Each row below holds a small network's activations on one input, seen along a few directions.
In each table, some parts of the input vary, and every possible input appears once, in random order.
Descriptions start from the smaller parts, as in this example, which fits no table here: one of 3 separate values, together with either a single point or one of 9 places around a ring or (one of 4 places along a line, together with one of 5 places around a ring).
Shared parts are said once, and a part with two or three values counts as separate values.

Other details of the inputs vary at random and push rows far along two fixed directions, the same in every table; ignore that.
To show where, the next rows are all for the same input, with only those details redrawn:
[ 13  -4 -12   0  -4  -1   2   5   5  33   3  12 -12 -11  10]
[ 12  -2  -8  -4  -2   2   2   1   8  52   1  10  -6 -14  12]
[-13  11   7   8   6 -15 -41 -20  19   5 -21  -3  20   4  -4]
[-15  11   8  10   7 -18 -45 -21  19  -3 -23  -4  21   6  -5]
[-14  11   7   9   6 -16 -42 -20  19   1 -21  -3  20   5  -4]
[ 13  -5 -12   0  -5   0   2   5   5  36   4  12 -12 -11  10]
[ -8  -3 -14  27  -9 -29 -37   2   3 -88 -10   6 -20  20 -13]
[ 13  -4 -11  -1  -4   0   3   4   6  38   3  11 -11 -12  11]

Rows:
r1: [  9   1  -3 -11  -8   4  17  18  -7  37  14  -1   6 -18   3]
r2: [-13  10   7   8   6 -16 -40 -20  19   2 -21  -3  19   5  -3]
r3: [ 13 -31 -19  -2 -14   0  30  30 -27 -57  21   7 -41   2  -5]
r4: [ 13  -9 -12   0   8  10   9   2   3  38   4  12 -10 -16  13]
r5: [ 16 -14 -12   6 -15  -6  38  25 -30 -67  25   0 -35   0  -4]
r6: [  0   3  16 -14   6   8  42   3  -2  29  22  -5   2 -16  10]
r7: [  6   0   0 -12   7  13  20  12  -7  42  10  -2  14 -21   5]
r8: [ 10 -23 -25   2 -12   2  19  32 -19 -45  16   9 -38  -4  -8]
r9: [-19   4   9   3  17  -1 -46 -20   9  -5 -18  -7  19   6 -15]
r10: [ 11 -18  -1 -14   8  17  10  -2 -10  33  10   5 -10  -8   4]
r11: [ 16 -24 -15  -1 -19  -1  32  22 -26 -56  20   3 -46   0  -6]
r12: [ -2   5   2 -10  -4   4  24  19   4  35  22   4   2 -17   6]
r13: [-15   6  21  -3  12  -4 -36 -35   6  -8 -18 -15  15   9 -12]
r14: [ -4  22  10  26 -14  11   0   6  -5 -90 -22 -30  -4  58  -1]
r15: [ -2  35  22  -2   2  13   4 -25  14 -16 -31  -1  48  39  -7]
r16: [ 16  -5   2  -7   6   9  18 -15   1  46   2   3  -8 -15  16]
r17: [-21   8  24  -2  17 -11 -18 -15  -1 -26 -13 -21  42   7 -11]
r18: [ 13 -22 -29   4 -28  -9  14  39 -19 -58  19  11 -47   2 -12]
r19: [  9  -6  -6 -12  -5  10  -4   4   1  53   6   7  -9 -12   1]
r20: [-32  12  31  -2  23 -10 -10 -16  12 -20  -4 -17  41   7  -7]
r21: [-34  17  20   5  19  -9 -22  -8  15 -26  -5 -13  35   3 -11]
r22: [ -5  28  -6   0 -20  33  41  -3 -16  38   2   4   4  17   9]
r23: [ 12 -12  -1  -7  13  10  15  -8   0  45   3   7  -1 -13  17]
What is each input in this table made of? -> either one of 3 separate values or (one of 4 places along a line, together with one of 5 places along a line)
A walk changes only the place on the line of 4. It starts at r18 and steps to r8. List the rest of the walk in order. -> r3, r11
Which other rows does r13 become when the place on the line of 5 takes its other values? List them by row number. -> r5, r6, r11, r16

Rows:
r24: [ 16 -10 -13  -4 -10  16  14  16  -7  23  14   6 -32  -6   5]
r25: [ -1  11  26 -10  12  10   7 -22   6  19 -14 -17  29   8   5]
r26: [ -2  -8  -7   2   2   0  18  15   0   6  16   6 -14 -10  11]
r27: [-10  -6  -1  14  -8 -28 -30   7  -5 -77   0 -13 -14   6 -19]
r28: [ -7  -6  18 -11  18  -2 -14 -19  14  26 -12  -9  24  -5   3]
r29: [ -6   7   4   2  -9  -4 -25 -11   5  14 -15 -13   4   5  -1]
r30: [  9  -9   5  -2   5 -15  -5  -4   4 -13   1  -1  -2 -10  -1]
r31: [  8   3 -14  10 -12  -2  15   8   1  12   7   9 -20  -2  15]
r32: [ -2   3  -9   3 -13  -6  -4 -10  -5  -7  -5   9  -6   5  -5]
r33: [  6 -12 -11  -1  -1  12   5  13 -14   9   9  -3 -19  -8   2]
r34: [-12  -8  -1  -5   0  -4   0  -1  -6 -13   6   7   0  -2  -9]
r35: [-11   9  10   4   8 -17 -12  -7  13   6   1  -5  14 -12   2]
r36: [ -9   1   5  -5   6  -2 -12   4   9   5  -9  -3  23   2  -4]
r37: [  3  11   4  -1  -6   8  18  11  -4 -18  -2  -6  12  14  -2]
r38: [-10  14  23  -9   2  14   1 -10   0  22  -8 -25  22   6  -1]
r39: [ -2  13   6  -4   5   8 -17  -7  16  27 -15   3  24   6  -2]
r40: [-16  -4  10  -6   6  -2 -20  -2   4   8  -5 -16   9  -2  -5]
r41: [  3  -4 -12   8   6   6  15  11  -5   7  13   8 -14  -9  11]
r42: [ 4  8  2  3 -4 11 38 11 -6  1 15 -3 -8  2 12]
r43: [ 19 -10 -19  -3  -2  15  23  25 -10  18  11  13 -11  -9   6]
r44: [  6   0  -3  -1  -4 -12  -4  13   3 -12   2   3   6  -7  -6]
r45: [  7   5 -11   6 -14  -5  -6   7   3  -7 -11   6   0  10   0]
r46: [ 28 -13 -14  -1 -11   4  22   5  -6  21   3  11 -28  -5  16]
r47: [ -4  -2   0  -5  -3 -14  -2  -3  -5 -12   9   7   1 -11 -11]
r48: [ -7  -4  -7   2   5   2  -3  -6 -12 -13   2   9   0  -1  -9]
r49: [ -4   6  -4  12   2  -1  -4   0   8  -9   4   7 -10   6   4]
r50: [-13  15  16  -8   1   8  11 -16  -5  -1  -4  -7  23   9  -7]
r51: [ 21 -11  -7  -2   2   9  11   1   0   9   4  12 -22   0   8]
r52: [ -2  -1  12  -4  22   4 -17 -23   7  25 -16  -7  23  -4   4]
r53: [-13   2  -9  16  -7 -13 -22  -8  -5 -77  -4  11 -14  23 -21]
What is each input in this table made of? -> one of 5 separate values, together with either a single point or one of 5 places along a line
Changing only the choice among 5 separate values turns r37 into r42. The same change can be made to r39. Which row results? -> r49
A walk changes only the place on the line of 5. It starts at r32 and steps to r53. List the rest of the walk in order. -> r48, r34, r47
A walk changes only the place on the line of 5. It starts at r44 and steps to r36. List the rest of the walk in order. -> r43, r39, r45
